These are the activations of a small neural network, seen along a few directions. Each row is one input.
In each table, some parts of the input vary, and every possible input appears once, in random order.
A made-up example of a description, with smaller parts first: one of 6 places along a line, together with either a single point or (one of 2 separate values, together with one of 5 places around a ring) or one of 11 places around a ring.
Shared parts are said once, and a part with two or three values counts as separate values.
(in the rows, 128 means zero)

Other details of the inputs shift rows strongly along three fixed directions, in all tables alike. That doesn't count.

A family of inputs:
row 1: [116 116 129  86 212 120 146 134 127  42  80 105]
row 2: [126 145 136 141 165  93 147 137 156  87 105 120]
row 3: [153 164 130 194 104  91 124  92 117 145 139  92]
row 4: [130 104 112  74 136 135 156 165 188 134 142 160]
row 5: [158  81 110  77 195 156 162 143 181 138 134 136]
row 6: [ 90 128 113 109  98 153 106 150 129 179 145 150]
row 7: [113 154 140 167 116 124  97  98  88 123 114  95]
row 8: [166 116 129 122 179  97 150 126 151  83 110 126]
row 9: [151 107 140 113 184 139 131 100  86  46 113 109]
row 10: [125 153 130 157 103 120  95  96  86 113 113  95]
row 11: [146 123 134 146 117 113 135 126 132 133 139 142]
row 12: [141 107 113 115 101 176  97 130 108 169 158 154]
row 13: [107 164 125 149  96 103 101 116  92 113 120 108]
row 14: [122 169 131 179  72  83 145 141 172 180 147 125]
row 15: [127 132 149 161 138 155  82  97  41  84 123 125]
row 16: [ 98 114 121 101  94 184  70 150  81 119 147 195]
row 17: [145 130 138 154  86 119 114 129 113 149 144 144]
row 18: [138 119 118 102 136 108 186 177 232 174 135 137]
row 19: [154 183 152 146 133  76 181  95 137 142 106  97]
row 20: [132 126 161 158 128 158  90 106  38  86 116 115]
row 21: [130 168 132 174  79  88 133 155 173 185 131 123]
row 22: [125 158 119 163  86  95 142  98 151 171 143  89]
row 23: [114 156 128 159  91 114 111 140 132 146 138 146]
row 24: [155 114 132 129 193 112 171 103 145  84 121  98]
row 25: [ 98 150 119 135  84 116 123 125 119 147 141 122]
row 26: [129  90 129 106 102 193  70 152  71 140 139 196]
row 27: [135 123 130 152  88 124 138 146 162 206 163 157]
row 28: [130 120 146 103 168 124 132 140 106  29  90 130]
row 29: [107 111 124  95  89 186  68 160  81 122 138 191]
row 30: [135 143 156 180 115 130 111 104  80 126 130 102]
row 31: [ 90 132 103 111  96 147 110 140 129 171 152 153]
row 32: [145 127  99  97 134  97 172 164 234 166 142 142]
row 33: [144 117 118 136 124 120 145 146 181 188 152 156]
row 34: [140 123 113 111 162 115 152 119 168 124 108  95]
row 35: [116  85 114  64 175 183 118 131 126 109 119 142]
row 36: [127 114 141 106 180 137 133 104  96  48  86  92]
row 37: [100  95  98  51 164 166 123 142 129  99 131 160]
row 38: [140 103 153 126 186 131 129 116  87  41 105 141]
row 39: [125 128 112  97 145  99 172 141 179 122 117 103]
row 40: [150 123 106 131  95 142 121 125 148 195 169 137]
row 41: [134 155 156 110 161 140 120  92  53  76  93 138]
row 42: [133 123 142 110 179 124 124 143 109  36  82 131]
row 43: [146 126 143 148 174 115 154 103 124  92 119  95]
row 44: [103 106 116  75 161 138 160 153 170 134 127 131]
row 45: [122 153 145 156 135 103 122 140 129 103 108 124]
row 46: [125 145 124 144 138 112 119  90 108  97 115  96]
row 47: [134 100  94  70 163 143 147 123 177 135 135 126]
row 48: [129 107 129 129 104 162  99 151 121 177 152 178]
row 49: [155  80 118  81 146 147 153 157 168 141 140 166]
row 50: [122 148 138 154  98 122 108  97  86 114 116  91]
row 51: [125 166 143 182  96  93 133 102 126 152 116  71]
row 52: [118 107  95  68 153 134 155 160 186 149 125 136]
row 53: [ 98 140 126 126 124 114 143 132 138 135 127 116]
row 54: [105 118 105 113 106 166 103 115 121 168 153 145]
row 55: [116  79 110  50 162 183 125 121 121  98 133 144]
row 56: [131 107 117 120  97 172 112 120 111 169 171 152]
row 57: [133 112 120 130  97 153  94 135 109 156 154 177]
row 58: [106 138 131 147 105 137 119 105 113 151 137 110]
row 59: [144  95 122 104 125 171 130 137 129 158 148 143]
row 60: [125 132 130 131 168 107 155  93 135  86 109  86]
row 61: [112 140 116 114 112 106 143 131 144 132 131 112]
row 62: [128 146 117 125 144  68 197 146 217 159 115  82]
row 63: [109 162 127 149  94 107 101 122  91 115 113 107]
row 64: [127  91 128 101 101 208  81 127  60 134 155 165]
row 65: [145  91 112  98 163 142 144 144 167 139 143 171]
row 66: [146  53 123  48 183 183 142 164 139 100 125 183]
row 67: [109 162 154 174  96 108 114 133 104 114 122 127]
row 68: [126 178 140 188  75  72 133 128 141 140 131 110]
row 69: [123 152 109 132 146  61 198 129 214 149 126  86]
row 70: [122 155 152 162  85 113 110 144 101 115 113 127]
row 71: [109 148 148 162 110 130 107  99  86 123 118  94]
row 72: [103 156 139 149  90 114 112 129  89 119 111 104]
row 73: [ 95 155 122 146 101 115 116 129 122 154 132 121]
row 74: [155 117 152 142 164 104 151 135 133  94 104 121]
row 75: [149 131 131 154  89 123 102 135 112 154 136 149]
row 76: [105 125 134 121  87 155 115 166 140 172 151 169]
row 77: [142 142 151 178 107 117  97 128  87 128 117 134]
row 78: [136 154 125 155 171  74 167  96 174 116 105  68]
row 79: [131 112 114 128 111 170 104 121 111 170 165 155]
row 80: [150 121 111 137  94 147 123 136 149 206 159 135]
row 81: [165 146 137 169 175  81 166 107 164 120 114  75]
row 82: [133 113 167 144 160 140 106 122  62  58 103 140]
Each input here is: one of 2 separate values, together with either a single point or (one of 5 places around a ring, together with one of 8 places around a ring).
Changing only the choice among 2 separate values turns row 74 into row 77. The same change can be made to row 62. Which row results? -> row 1
Changing only the choice among 2 separate values turns row 60 into row 54. The same change can be made to row 67. Which row results? -> row 2
Changing only the choice among 2 separate values turns row 17 into row 8. The same change can be made to row 44. Which row results? -> row 6
Which other rows does row 11 become when the place on the ring of 5 takes its other values? List them by row number. -> row 22, row 25, row 56, row 68
A walk changes only the place on the ring of 8. It starts at row 34 and steps to row 10. List the rest of the walk in order. -> row 47, row 46, row 54, row 78, row 7, row 35
Which other rows does row 23 become when the choice among 2 separate values takes its other values? List them by row number. -> row 14

A family of inputs:
row 83: [166 134 113 138 121 103 134 124 132 127 110 110]
row 84: [ 87 158 131  91 115 103 146 203 181 137  85 137]
row 85: [149 109 136  94 179 109 183 131 160 110 123 148]
row 86: [107  92 102  96 151 175 114 151 147 164 135 148]
row 87: [137  88 128  86 133 186 136 148 148 157 127 154]
row 88: [115 118 126 116  95 160  88 127  76  95 149 130]
row 89: [119 155 141 137 185 100 154  92 108  40 101  84]
row 90: [ 94 114 106 106 112 149 139 136 151 178 165 171]
row 91: [ 73 134 115  16 138 152 133 195 152 110  97 189]
row 92: [134  87 114  94 135 142 127 156 152 135 154 181]
row 93: [ 97 107 119 125 101 149  92 126  83  96 140 146]
row 94: [157 153 161 142 185  96 156 103 101  47  99 107]
row 95: [115 139 153 129 164  93 153  92  91  49 103  91]
row 96: [106 127 139 119 155 171  95 116  60  74 131 164]
row 97: [140 164 120 143  97  98 140 104 128 179 127  96]
row 98: [126 148 147 123 168 110 136  81  98  53  95  84]
row 99: [118 132 119 151 120 129 135 134 181 178 137 118]
row 100: [152 146 151 170 104 113 129 130 145 171 123 115]
row 101: [127 133 166 161 134  98 148 117  97  85  97  82]
row 102: [105 119 117 125 104 161  85 127  84  94 146 139]
row 103: [109 123 158 163  90 146  91 143  80 153 143 161]
row 104: [140 130 130 134 131 120 135 128 128 151 108  87]
row 105: [122 158 138 193  95 108 128 140 152 185 149 115]
row 106: [123 145 157 160 143 110 136 115 102  81 110  68]
row 107: [131 124 138 155 173  87 128 116 107  34 102 117]
row 108: [164 117 115 114 126 121 151 130 171 130 122 127]
row 109: [120 137 109 115 175 120 135 108 130 109 112 121]
row 110: [147 179 156 182 137  77 132  91 121 111 108 105]
row 111: [ 80 136 131 136  81 146 103 112  78 144 151 148]
row 112: [142 122 107 130 148 114 143 143 176 123 147 136]
row 113: [165 151 150 169 139  86 129 118 107  64 112 104]
row 114: [142 166 133 146  99  96 154  98 152 167 128  95]
row 115: [132 117  87 110 139 112 132 129 167 138 130 111]
row 116: [135 119  86 120 147 113 130 134 170 136 131 124]
row 117: [ 95 125 148 168  93 148  90 140  84 150 144 155]
row 118: [150 149 126 133 107 119 172 127 160 173 144 128]
row 119: [144  85 112  75 166 165 126 157 150 105 150 177]
row 120: [133 111 134  98 179 116 166 132 154 114 131 158]
row 121: [146 146 146 169  95 122 151 140 139 165 130 107]
row 122: [139 106 131  89 160 126 183 127 148 113 120 147]
row 123: [106  87 116  70 175 164 142 140 140 120 146 188]
row 124: [124 102 132 125  72 157 142 162 146 213 156 160]
row 125: [ 91 141 136 173  71 167  81 138  89 169 156 141]
row 126: [147 152 128 141 134  97 165 130 178 170 150 136]
row 127: [113 146 132 165 101 119 123 119 151 166 129  94]
row 128: [119 140 154 170  73 158  70 131  88 176 141 153]
row 129: [136 130 134 135 104 130 159 145 166 181 145 103]
row 130: [130 116 141  95 133 181 106 108  65  93 114 159]
row 131: [137 160 162 182 104 105 123 103 103 122 100  70]
row 132: [118 134 108 105 168 120 137 104 127 110 111 108]
row 133: [107 106 128 117  92 147  94 126  75  99 144 137]
row 134: [114 166 120 161 114 108 143 116 146 153 148 119]
row 135: [119 116 112 110 102 154  72 118  66 109 130 125]
row 136: [ 91 133 104  48  99 132 120 204 173 126 106 179]
row 137: [156 114 128 121 154 126 143 146 156 162 116 124]
row 138: [120 117 123 134 116 158  72 123  92 104 135 161]
row 139: [130  95 117  47 166 173 162 134 141 117 143 150]
row 140: [133 120  99 123 139 119 135 128 183 126 135 128]
row 141: [107 103 125 120 151 115 168 143 179 139 131 110]
row 142: [155 116 112  84 171 133 164 121 143 128 108 130]
row 143: [168 117 121 116 137 115 141 134 173 130 129 138]
row 144: [129 136 128 123 172 123 137 107 141 103 118 135]
row 145: [128 160 143 197 135  94 104 116 101 128 102  91]
row 146: [112 117 133 132 103 114 159 143 168 179 148 106]
row 147: [134 119 103  71 184 119 164 114 159 122 118 104]
row 148: [119 148 109 126 121 109 158 108 187 172 139 111]
row 149: [ 82 122 140 161  86 156  91 137  85 150 145 149]
row 150: [130 138 127 152 170 104 126 113 112  31 108 101]
row 151: [128 130 140 152  80 167  83 133  60 164 118 133]
row 152: [139 152 150 178 116 107 134 142 145 162 139 117]
row 153: [160 121 106 122 150 103 129 138 166 141 130 136]
row 154: [110 148 121 148 104 146  78 112  73 156 137 154]
row 155: [152 122 129 143 108 100 152 131 137 117 125 125]
row 156: [ 99  96 118 115 136 159  93 131  83  68 132 162]
row 157: [141 109 128 114 133 107 150 127 132  88 122 115]
row 158: [152 133 125 131 110 109 133 115 145 119 122 101]
row 159: [108  97 104  62 171 182 129 126 149 121 139 172]
row 160: [139  92 135  91 143 179 137 165 144 152 146 166]
row 161: [123 156 126 173  78 104 120 124 136 203 134  76]
row 162: [130 105 131  98 119 171  96 129  67  71 134 140]
row 163: [104 140 142 175  74 162  68 129  91 176 143 149]
row 164: [132 108 120 118 125 157 109 156 144 197 142 158]
row 165: [146 150 145 138 191  97 125  97  91  66  90 112]
row 166: [130 155 138 148  96  82 172 110 145 161 137 103]
row 167: [116 143 136 161 154 108 114 109  99  95  91  73]
row 168: [134 108 140 130 100 144  95 137  77 104 139 168]
row 169: [122 118 110 133 120 150  66 127  79 114 131 156]
row 170: [124 120 120  78 165 136 167 121 152 111 140 117]
row 171: [129 133 111 137 120 109 123 113 153 114 126 104]
row 172: [122 144 139 157  94 118 127 119 146 170 131  85]
row 173: [110 148 133 168 102 117 135 132 148 162 142  93]
row 174: [161 118 131  90 183 124 167 119 169 114 116 140]
row 175: [135 125 141 107 150 161  89 110  44  89 109 156]
row 176: [155 137 130 149 132 100 120 121 152 117 126 129]
row 177: [163 120 116 119 125 120 162 142 167 126 135 126]
row 178: [138 133 120 129 114 108 126 112 147 116 128  95]
row 179: [139 145 155 186  77  95 143 144 141 190 139 123]
row 180: [145  93  93  72 125 154 123 142 141 149 138 139]
row 181: [148 118 126 127 110 150  74 129  68 113 125 154]
What is each input in this table made of? -> one of 3 separate values, together with either a single point or (one of 4 places along a line, together with one of 8 places around a ring)
Changing only the choice among 3 separate values turns row 117 into row 107. The same change can be made to row 145. Which row results? -> row 169
Changing only the choice among 3 separate values turns row 98 into row 172. The same change can be made to row 90. Which row results? -> row 149
Which other rows does row 94 become when the place on the ring of 8 takes its other values? List them by row number. -> row 89, row 96, row 118, row 126, row 134, row 139, row 170
A walk changes only the place on the line of 4. It starts at row 180 and steps to row 158. List the rest of the walk in order. -> row 162, row 157
Which other rows does row 138 become when the choice among 3 separate values takes its other values? List them by row number. -> row 144, row 163

A family of inputs:
row 182: [123 155 111 123  91  97 158 132 187 166 141 112]
row 183: [ 84  93  94  61 110 204 100 155 134 146 160 186]
row 184: [117 134 129 142 117 101 141 159 165 161 132 139]
row 185: [155  78 146  74 238 153 161 142 142  46  92 147]
row 186: [114 175 162 164 138  88 139 104  91  49  77  72]
row 187: [110 132 118 141  92 123 104 150 119 143 139 162]
row 188: [130 102 108  78 124 128 145 166 171 150 140 169]
row 189: [106 149 118 135  58 154  75 104  67 174 146 135]
row 190: [111 173 136 170  83  82 158 131 179 182 132  90]
row 191: [165  91 119  87 230 129 163 136 174  58 107 145]
row 192: [155 120 139 132 150 122 145 106 106  97 125 102]
row 193: [114 155 153 154 134 126 100  87  40  76  88  87]
row 194: [ 93 148 136 172  61 136  69 146  68 149 142 161]
row 195: [143 155 152 172  57 146  81 129  65 158 142 152]
row 196: [143 130 135 159  87 130 137 117 124 184 149 116]
row 197: [145  90 149  96 221 159 129 136 112  45 100 152]
row 198: [140 134 156 175 136 113 134  97  94 107 115  92]
row 199: [105  88  87  59 143 190 111 132 133 157 151 166]
row 200: [157 150 155 196 181  60 169  87 134  77 101  53]
row 201: [103 162 153 176 136 119  88  83  42  79  98  83]
row 202: [138 139 138 162  73 149  72 121  78 142 144 166]
row 203: [106  83 103  56 146 188 138 139 157 180 146 156]
row 204: [113  98  89  70 153 164 140 140 179 183 155 146]
row 205: [102 143 122 127 111 119 147 145 183 174 144 120]
row 206: [171 158 151 184 192  57 162 113 159  70  95  84]
row 207: [ 77  85 101  46  87 230  69 151  89 140 165 208]
row 208: [158  95 123  85 149 158 160 160 183 166 140 167]
row 209: [150 148 125 187 112  85 152 111 169 181 155  92]
row 210: [126  96 119  51 203 165 136 115  96  58 100 125]
row 211: [125 131 152 176 131 147  71  81   9  45 115 118]
row 212: [106 158 118 157  59 137  74  97  73 169 145 125]
row 213: [141 155 128 155 101  61 180 157 200 186 124 112]
row 214: [103 145 142 160  74 130  60 128  38  92 120 158]
row 215: [161 132 114 156 115  89 162 108 184 172 153 104]
row 216: [141  77 115  59 120 206  98 157 125 156 162 212]
row 217: [146 109 135  80 204 101 172 151 145  43  88 126]
row 218: [164  84 128  77 223 129 167 105 137  41 108 111]
row 219: [130 155 136 167 105  63 168 152 190 179 123 113]
row 220: [ 86 158 142 156 102 138  81 117  67  89 122 120]
row 221: [152 127 100 154  95  93 136 153 209 187 127  72]
row 222: [137 157 108 117 110  81 194 147 229 187 140  96]
What is each input in this table made of? -> either a single point or (one of 5 places around a ring, together with one of 8 places around a ring)
Which other rows does row 218 become when the place on the ring of 8 takes its other values? List them by row number. -> row 192, row 196, row 198, row 200, row 209, row 211, row 215
